Each row below holds a small network's activations on one input, seen along a few directions.
Each table varies a few parts of the input and shows all the possible inputs, shuffled.
Descriptions start from the smaller parts, as in this example, which fits no table here: one of 5 places around a ring, together with either a single point or one of 11 places around a ring or (one of 3 separate values, together with one of 4 places along a line).
Shared parts are said once, and a part with two or three values counts as separate values.

Other details of the inputs shift rows strongly along two fixed directions, in all tables alike. That doesn't count.

Table:
r1: [  9   7 -10 -41  32 -15 -25 -23   0  40 -32  32 -41  -6  16]
r2: [-11  50   2   3  -8 -18  -6 -21 -53 -14  27  -4 -23  -5  15]
r3: [ 52   5 -15 -44  29 -13  -7 -25   1  41 -45  42 -50  -5  23]
r4: [  4   5   2  17 -49  24 -22  23  20 -40  13 -61  34  10  -5]
r5: [  2  15 -26  34 -20  10  16   9 -24 -30  16   5   9  13 -10]
r6: [-21   1   0  27  -8  13 -12   0 -12   5  10  -7  18  27  -1]
r7: [-42  43  30  -7   7   2  11 -10 -56   4  27 -15 -13  -1 -16]
r8: [-16  -7  26  15 -35  25   8  33  17 -34  24 -61  41   0 -29]
r9: [ -5 -14 -11  -2  41 -26  -2 -33 -10  38 -10  63 -18   5  20]
r10: [-20  18  -5  21  16 -13   3 -21 -43   8  20  27  -8  11  12]
r11: [ 20   5 -13 -27  23 -27 -10 -18  -1  20 -18  35 -38 -19  21]
r12: [  3  35 -26  25  -2   3  17  -8 -53 -11   9  31 -21   7 -12]
r13: [ 20  48   6 -12 -12  13  41  -1 -56  -5  -4   6 -38  -4 -27]
r14: [  4 -16   9  16 -31  13  28  41  29 -49  18 -45  35 -17 -22]
r15: [ -4 -76  29 -20  16   2  -9  21  91  20 -25 -19  35 -13   2]
r16: [  9 -75  19 -25  16   6  -4  30  92  18 -33 -15  23 -18  -6]
r17: [-23  21  27  15  -8  -2  23   7 -27 -27  38 -28  10 -15 -11]
r18: [ -6 -32  13 -29  27 -16 -40 -18  44  36 -19   1  -2  -2  33]
r19: [  1 -14  13 -30  41 -23  18  -9   6  28 -10  35 -29 -31   0]
r20: [-17 -17  -3 -10  42 -12 -20 -34  -4  56 -11  51 -11  18  15]
r21: [-16  38 -23  16  -5  16   4 -10 -54   4   6  20 -11  26 -16]
r22: [ 22   4 -17  19 -50  10   1  32  22 -57  10 -47  25  -5  -1]
r23: [-10  54  -4  -8 -15   1 -15 -15 -49  -4   6  -6 -23  10   0]
r24: [ 20 -76 -15   8  10  13 -20  19  86  21 -41   8  30  11   3]
r25: [-20  38 -13  21  -7  12   0 -15 -57   7   9  16  -8  29 -13]
r26: [-20  40  16   0   4  -9  29  -8 -52 -11  27   4 -17 -16 -14]
r27: [ 15   0  -2  25 -49   7  -8  23  19 -53  23 -52  33  -4   4]
r28: [-17 -27  16 -51  54 -17   2 -17  21  55 -23  34 -20 -16   4]
r29: [ 34  45 -27  18 -12  23  25 -12 -57  -3 -12  30 -28  26 -14]
r30: [ 25 -56  -2  -9   0 -17 -22   9  78  -4 -22 -11  23 -15  30]
r31: [ -5 -11  22  24 -32   9  21  33  17 -47  34 -52  41 -14 -19]
r32: [  2 -50  -5   4  33 -20 -11 -16  35  29  -7  40  12   3  25]
r33: [ 13   0 -13   9 -46  25 -16  34  32 -41  -3 -55  29   9  -7]
Each input here is: one of 3 separate values, together with either a single point or (one of 2 separate values, together with one of 5 places along a line).
Question: Changing only the choice among 3 separate values turns r9 into r30. The same change can be made to r6. Which row results?
Answer: r18
Question: Change only the place on the line of 5 in r11. List by row number the other rows that result.
Answer: r2, r22, r27, r30
Question: Change only the choice among 2 separate values in r16. List by row number the other rows that result.
Answer: r19
Question: Change only the choice among 3 separate values in r29. List by row number the other rows that result.
Answer: r3, r13

Table:
r34: [ -5 -46   6 -23  44 -20  -8 -13  39  43 -21  34  -4  -8  15]
r35: [  4 -56   8   9  -7   7 -10  24  69  -5 -10 -26  41   1   3]
r36: [ 17  33 -23  17 -27  17   1   3 -29 -20  -2  -4  -7  17  -9]
r37: [ -1 -10   6 -37  47 -21  -2 -26   2  48 -21  44 -31 -10  13]
r38: [-10  12   2  19 -25   9   1  14  -9 -28  21 -29  18   2  -9]
r39: [ -6  22   0  -5  -2   0   3  -2 -21  -4   4  -1 -12  -4  -5]
r40: [  9 -49   8 -28  27 -19 -17  -3  59  27 -22  10   2 -16  21]
r41: [ 10   3 -21   5  12  -5  -7 -18 -12  17 -12  34 -14  13  12]
r42: [  3 -29   8 -30  36 -17 -11 -15  30  38 -23  26 -13 -10  17]
r43: [-11   5   3   2   1  -3  -2  -3  -8  -2  10  -1   3  -1   0]
r44: [  8 -40  10 -34  39 -21 -15 -16  42  42 -25  25 -10 -12  25]
r45: [ -3   2   1  25 -28  15  11  22   0 -32  16 -27  23   3 -16]
r46: [ 11   7   3  17 -32  18  12  23   1 -32   8 -33  16   1 -15]
r47: [ 19  32 -26  18 -28  13   1   4 -28 -24   0  -2  -7  13  -7]
r48: [-14  30   3   3   7  -1  10 -16 -45   7  13  15 -17   5  -5]
r49: [-25  42   0 -15  29 -14   6 -31 -63  26  10  39 -37   0  -2]
r50: [ -8   4   8 -36  40 -23  -9 -30 -11  43 -12  36 -34  -9  16]
r51: [ 17  42 -22  11 -17  10   1  -9 -45  -9  -2  11 -21  16  -3]
r52: [ -3 -45   8 -21  43 -24 -12 -17  40  41 -20  32  -3  -8  24]
r53: [-23  32   0   0   8  -4   4 -14 -44   6  14  14 -18   2  -5]
r54: [  2 -24   7   5   0   3  -2   7  25   1  -2  -8  17   2   3]
r55: [  0  25   3   2 -10   5   5  -1 -25 -10   7  -9  -8   0  -5]
r56: [  4 -11   2  31 -35  20  10  30  20 -39  14 -40  36   4 -14]
r57: [  9 -69   8 -10  25 -12 -11   6  75  23 -21   7  22  -8  19]
r58: [ -7   4   0  24 -27  18   9  22  -1 -30  16 -29  23   5 -18]
r59: [  9 -21   4 -21  25 -14   1  -8  20  22 -15  20 -11 -11  11]
r60: [-12  12   1  -4  15  -7   7 -14 -24  12   7  20 -13  -2  -2]
r61: [ -7  41   0  -2 -10  -1   6  -6 -43 -12  16  -4 -17  -4  -7]
r62: [  2  -7   2 -12   8  -3   3   2  10   6  -7   4  -5  -8  -2]
r63: [ -9  23   3 -12   5  -6  -2  -8 -23   4   5   2 -17  -6  -1]
r64: [ -6  44  -1  -6   1  -3  15 -11 -53  -3  12  12 -28  -5 -10]
r65: [  0 -33   8  20 -27  15  -9  30  48 -26   5 -45  44   4  -5]
r66: [ -2  -5   3 -14   6  -6  -5  -1  10   6  -5   0  -4  -8   4]
r67: [ -1  -9   7  28 -37  19  -2  27  19 -36  16 -48  38   7  -9]
r68: [  0 -54  11 -17  31 -15 -17  -8  54  33 -18  15  10  -4  22]
r69: [ -9  12   3  17 -16  12  10   9 -17 -16  13 -14  10   7 -16]
r70: [  3  17   2   7 -20  12  12  12 -14 -19   7 -18   2   0 -16]
r71: [ -4  12   1  19 -16   8  13   9 -16 -19  15 -13   9   4 -11]
r72: [  9 -36   7  -8  -3   1  -9  14  50   0 -12 -19  20  -5   5]
r73: [  7 -40   9 -33  39 -26 -15 -15  44  39 -24  25 -11 -15  26]
r74: [ -9  49   0 -11  10 -10  10 -22 -60   6  10  20 -36  -4  -1]
r75: [  8  15   2  14 -27  16  12  16  -9 -28  10 -27  10   2 -14]
r76: [ -6   5   1  25 -28  13   4  19   0 -32  18 -30  23   3 -12]
r77: [  3  -2   2 -17  17 -10   3  -8   0  14  -7  17 -14 -10   3]
r78: [ 13 -15   1   7 -22   9   3  25  29 -25   1 -30  21  -6  -6]
r79: [ 11  -4   2  19 -41  16   4  30  22 -43  10 -48  30  -1  -9]
r80: [ -3   8   4  23 -24  16  11  14 -10 -24  15 -23  17   7 -14]
r81: [ -7 -36   6  -4   9  -5 -11   6  41   8  -6  -4  18  -3   8]
r82: [-25  48   2 -15  30 -13   8 -36 -72  29  11  41 -41   3  -2]
r83: [ 28   9 -24  29 -42  21   1  20   3 -37  -3 -23  14  15  -6]
r84: [ -9   4   4  23 -31  17   2  19   2 -30  17 -36  27   8 -13]
r85: [ -9  53 -25  -1  18  -6  -1 -35 -74  23   1  50 -43  16   2]
r86: [ 30 -30 -22  12 -21  14 -12  21  47 -14 -23 -12  19   9   4]
r87: [  6  28 -23  26 -23  17   0   0 -32 -17   4   0   1  23  -9]
r88: [  1 -49  10  -8  21  -8 -14  -1  50  23 -15   7  15  -2  16]
r89: [-14  15   4  -1  10  -1   7 -11 -27  10   7  13 -10   3  -7]
r90: [ -2 -24   6   4   0  -2  -5   6  27  -2   1  -9  18  -1   7]
r91: [ 11  -5   2  18 -39  23   7  32  22 -39   6 -47  30   2 -16]
r92: [-18  33   4  -1   8  -9   2 -18 -45   5  17  11 -18   1   1]
r93: [  0  19  -1   4 -19  10   8  12 -13 -21   8 -19   1  -2 -13]
r94: [ 17   4 -21  37 -38  24  -3  17   0 -31   2 -20  23  23  -7]
r95: [-28  29   4 -22  37 -22  -5 -35 -47  37   6  40 -36  -3   8]
r96: [ 20 -64   9 -20  21  -8 -12   7  76  23 -29   1  15 -10  18]
r97: [ -2  37   0  -3   0  -3  16  -9 -45  -3   9  10 -24  -4  -8]
r98: [ 12 -54   5 -21  22  -9  -6   8  63  22 -26   7   8 -13  10]
r99: [  4 -18   9 -24  23 -14 -11 -12  20  25 -13  11 -10  -9  16]
r100: [  5  -2   3 -17  17 -11   3 -10   0  14  -8  16 -15  -8   8]
r101: [ -5  -3   1   9  -7   3   4   7   3 -10   9  -9  12   0  -5]
r102: [ -1  39 -24   4  10  -6  -2 -27 -56  14   1  42 -32  15   4]
r103: [ -6  40  -1   0  -9   0   8  -5 -42 -13  14  -2 -18  -4  -9]
Question: Changing only one part turns r84 into r90. The same change can be made to r82. Which row results?
Answer: r57
Question: Changing only one part turns r63 into r99. The same change can be made to r39. Which row results?
Answer: r55
Question: Describe the family of inputs behind these rows.
Answer: one of 2 separate values, together with one of 5 places around a ring, together with either a single point or one of 6 places along a line
Question: Change only the place on the ring of 5 in r87. List by row number the other rows that result.
Answer: r41, r85, r94, r102
Question: Change only the place on the ring of 5 in r71. List by row number the other rows that result.
Answer: r34, r45, r69, r80
Question: Change only the place on the line of 6 in r60. List by row number the other rows that result.
Answer: r38, r43, r45, r76, r101
Question: Change only the choice among 2 separate values in r98. List by row number the other rows that result.
Answer: r34

Table:
r104: [  9 -47  16 -32  32 -12 -10  -3  55  29 -14   7   0 -21  12]
r105: [ 29   5 -20  44 -47  32  20  33   4 -48   2 -28  26  11 -17]
r106: [-10  66 -18  25 -22  19  11  -9 -82 -13  15  10 -23  23 -29]
r107: [-36  18  12 -15  42 -27   0 -41 -49  40  18  48 -30  -5   9]
r108: [ -2  64 -16   7 -10  -3  -8 -25 -72  -4  15   9 -39  11   5]
r109: [  6  12  10  17 -44  26   9  36   6 -51  24 -58  28  -5 -24]
r110: [-11  34 -12 -21  30 -13 -11 -46 -46  40  -8  48 -38  14  15]
r111: [  8  11 -14  32 -52  33  -5  23   3 -46  12 -44  35  23 -10]
r112: [-10 -69  18  -6  25 -17 -13   7  69  23  -5  10  26  -6  19]
r113: [ 33 -51 -13  -7  30  -8   3  -2  50  25 -36  37   0   4  18]
r114: [  5 -41  23 -31  21 -14  -4   3  50  19 -22  -1   2 -22  12]
r115: [-34  68   6  16  -5   0  15 -15 -84 -19  38   1 -16   5 -18]
r116: [ -7  15 -11 -22  48 -15  -9 -37 -37  58 -24  70 -45   7   6]
r117: [  1 -31  15  12 -15   9   6  23  35 -13   6 -39  35   0  -6]
r118: [  5  12  18  16 -49  22  15  33   6 -51  14 -60  26  -6 -25]
r119: [ -5 -14   5  12 -33  14   8  35  34 -38   8 -52  30  -9 -16]
r120: [-10 -20   9  29 -26  14   2  24  28 -35  16 -45  45  -3 -12]
r121: [  9  29 -20 -26  27 -22  -3 -34 -42  31 -13  56 -46  -2  14]
r122: [ -4 -48   9 -31  29 -16  -6   4  56  25 -19   6   2 -19  14]
r123: [ -3 -45  16 -17  25 -11  -1   4  46  27 -13   1  13  -6  12]
r124: [ 18 -41 -10 -16  21 -15 -32  -8  51  26 -31  15  -5  -4  34]
r125: [  9  73 -25  12 -28   2  14  -8 -78 -26  19   8 -27  12 -15]
Question: Describe the family of inputs behind these rows.
Answer: one of 2 separate values, together with either one of 5 places around a ring or one of 6 places along a line
Question: Changing only the choice among 2 separate values turns r117 into r123. The same change can be made to r107. Which row results?
Answer: r112
